These are the activations of a small neural network, seen along a few directions. Each row is one input.
Each table varies a few parts of the input and shows all the possible inputs, shuffled.
Descriptions start from the smaller parts, as in this example, which fits no table here: one of 8 places around a ring, together with either a single point or one of 11 places along a line or (one of 3 separate values, together with one of 4 places along a line).
Shared parts are said once, and a part with two or three values counts as separate values.
In the rows, zero is written as 128.

Other details of the inputs shift rows strongly along two fixed directions, in all tables alike. That doesn't count.

A family of inputs:
R1: [132 149 157 163 170 122  52 215 143 160 119]
R2: [100 127 134 113 182 143 174  64  55 205  59]
R3: [155  99  88  42  74  77 144  78 146  60 141]
R4: [122  68  61  99  59 119 204  26  98 136  96]
R5: [129 100 130  65  60  78  91  60 151  66  86]
R6: [113 159 164 149 153 143 108 119 133 113 130]
R7: [128 168 149 179 183 124  51 206 157 140 125]
R8: [ 97  79 145  73  78 102 159  23 103 128  57]
R9: [137 199 135 146 200 132  60 223 137 126 130]
R10: [130 111  88  92 127  86 135  19 108 108  39]
R11: [175 134 125  98  96 110  83 199 196  74 178]
R12: [ 81 188 192 176 216 190 157 159  84 178 151]
R13: [161 146 132 132  82 115  71 181 209  77 181]
R14: [154 157 144  86 113 108  39 205 191  78 142]
R15: [ 93 125 125 228 185 201 195 139  78 200 178]
R16: [137  99 123 171 111 155 171 163 107 172 146]
R17: [179 126  65 108 103 105  86 204 158  68 190]
R18: [148 100  95  79  59  95 134  60 171  65 131]
R19: [112 133 139 205 187 199 200 171  62 212 175]
R20: [ 77  94 168 153 122 156 248  48  70 190 107]
Each input here is: one of 4 places along a line, together with one of 5 places around a ring.
Q: Changing only the place on the line of 4 turns R14 into R19. The same change can be made to R6. Which row results?
A: R15
Q: Which other rows does R4 become when the place on the line of 4 takes its other values? List them by row number.
A: R5, R7, R13
Q: Which other rows does R8 become when the place on the line of 4 takes its other values? List them by row number.
A: R1, R16, R20

A family of inputs:
R21: [109 170 150 176 195 174 123 194 101 157 184]
R22: [130 115 117 105  97  98 141  64 143  92 120]
R23: [163 123  94 123 130 113  95 182 152 109 137]
R24: [145 109  84  95 116 105 146 103 132 117 102]
R25: [147 149 120 173 135 124  79 204 185 113 157]
R26: [166 136 106  81 104  84  86 147 175  64 150]
R27: [134 129 114  93 128 120 161  96 123 108 124]
R28: [ 97  99 121 162 135 146 192  61  80 179 102]
R29: [ 98 116 157 122 133 148 199  72  96 160 119]
R30: [109 170 177 149 168 126  73 196 141 138 107]
R31: [140 124 110 106  92 115  88 120 155  77 141]
R32: [ 99 120 153 122 130 150 163 100  98 148 129]
R33: [116 150 152 210 209 177 130 220  89 180 180]
R34: [ 88 147 173 163 193 150 120  92  96 174  88]
R35: [139 183 156 146 187 124  48 210 144 134 125]
R36: [149 105 111  61  56  99 103 115 161  73 113]
R37: [107  92 118 150 122 129 172  69  80 154 114]
R38: [144 151 123 147 116 140  76 185 158  94 154]
R39: [125 121 142 157 134 135 120 175 136 157 151]
R40: [134 111  90  80 100 115 138  85 108 104 109]
R41: [117 155 151 170 157 148 129 149 147 131 160]
R42: [165 143  98 106 117 121  95 168 155 104 136]
R43: [140 108 119  89  77 123 146  92 127 130 101]
R44: [101  87 143 136 124 134 184  80  76 171 115]
R45: [103 128 130 165 141 169 192  64  79 181 107]
R46: [133 103 119 103  96 110 151 106 141 135 103]
R47: [160 110 127  68  66  80 108 108 177  70 127]
Q: Describe the family of inputs behind these rows.
A: one of 3 separate values, together with either a single point or one of 8 places along a line
Q: List by row number the other rows that have the choice among 3 separate values in common with R31.
A: R22, R25, R28, R34, R37, R38, R41, R45
Q: Which other rows does R31 become when the choice among 3 separate values takes its other values? List them by row number.
A: R21, R32

A family of inputs:
R48: [115 152 155 180 179 174 145 196 102 175 178]
R49: [173 120  82 109  90  93  67 161 181  63 145]
R50: [116 152 159 211 149 170 110 210 144 150 188]
R51: [113 161 145 178 201 175 136 192  96 182 147]
R52: [157 115  81  75  84  83  83  98 153  70 105]
R53: [105 119 149 120 145 120 158  77  98 160  72]
R54: [173 122  80  99  82  89  80 159 182  71 141]
R55: [117 159 152 159 185 153 116 195 107 155 155]
R56: [154 149 114 127 147 112  76 197 165 103 141]
R57: [149 136 114 140 137 144 120 187 135 131 158]
R58: [117  63  93  89  57 108 185  15 116 107  89]
R59: [156 126  93 105 118  98  76 131 155  83 119]
R60: [127 149 163 124 145 119  76 192 143 123 131]
R61: [148 123 123 101 103  91  52 125 171  82  96]
R62: [150 138 132 159 102 122  78 215 192 108 171]
R63: [113 144 167 200 163 170 148 196 128 178 181]
R64: [ 96  82 129 126 117 160 241  37  55 196 102]
R65: [132 162 155  99 121 115  77 141 174  87 132]
R66: [ 96 139 174 161 149 164 193  95  95 155 156]
R67: [113 123 129 101 120 135 195  44  99 123 124]
R68: [137 113 118  65  90  95 114  96 132 107  68]
R69: [ 88 115 170 178 160 174 201 122  70 205 154]
R70: [133 130 110  63 108 103 127  70 140  81 117]
R71: [106 163 172 183 168 154  93 170 128 157 130]
R72: [ 78 111 156 144 159 141 200  24  61 200  59]
R73: [128 106 106 120 129 132 184  83  97 149 118]
R74: [163 118  86  98  77  99  90 132 163  66 139]
R75: [129  92  79  70  99  88 164  21 102 117  66]
Q: Changing only one part turns R63 into R56. The same change can be made to R58. Which row results?
A: R59
Q: Describe the family of inputs behind these rows.
A: one of 4 places along a line, together with either a single point or one of 6 places along a line
Q: Which other rows does R53 become when the place on the line of 6 takes its other values? List them by row number.
A: R60, R61, R68, R71, R72
Q: List by row number the other rows that have the place on the line of 4 in common with R74.
A: R48, R49, R54, R57, R67, R73
Q: Which other rows does R70 become when the place on the line of 4 takes its other values? List them by row number.
A: R65, R66, R67
